Questions about the table below.
1) Give the top-right entry.
2) Give the first entry on the main diagonal.
3) Give the maximum.
4) Give the 3rd entry on the diagonal from the top-right corner.
5) Give the last entry, reading row by row.
6) Give the 2nd entry on the diagonal from the top-right corner.
7) Give the 5th-last entry, reading row by row.
8) Give the minimum.
[[ -2   2  -7 -13 -10  -6  -3 -39   5  10  13  23]
 [  4  15   7 -10 -19   4  -2 -16  -2   4  16  13]
 [  5  18  11  -9 -14  -5  -7 -27   6  20   7  22]
 [ -5   4  -7 -17 -11  -2  -8 -22   2   4  23  25]
 [  1  11   0  -5 -14   2  -4 -20  -1  14  15  11]
 [ -3  15  -1 -14 -15   3   6 -16  -8  16   2  17]
 [ -5  13  -9 -14 -16  10  -8 -23  -1  13  20  12]
 [  5  -2  -6 -14 -18   2  -9 -24  -9  18   8  19]]
1) 23
2) -2
3) 25
4) 20
5) 19
6) 16
7) -24
8) -39

array([-0.336,  0.886, -1.519, -1.280,  1.361,  1.532, -1.273,  1.280,
        1.063, -0.470,  0.697,  1.716])
Which number is the 5th entry from the end?
Answer: 1.280
Which number is the third entry?
Answer: -1.519
Which number is the last entry?
Answer: 1.716
The entry just left of 1.280 is -1.273
Which number is the fourth entry?
Answer: -1.280
Which number is the first entry?
Answer: -0.336
The entry just left of the largest entry is 0.697
The 3rd entry from the right: -0.470
The fourth-last entry: 1.063
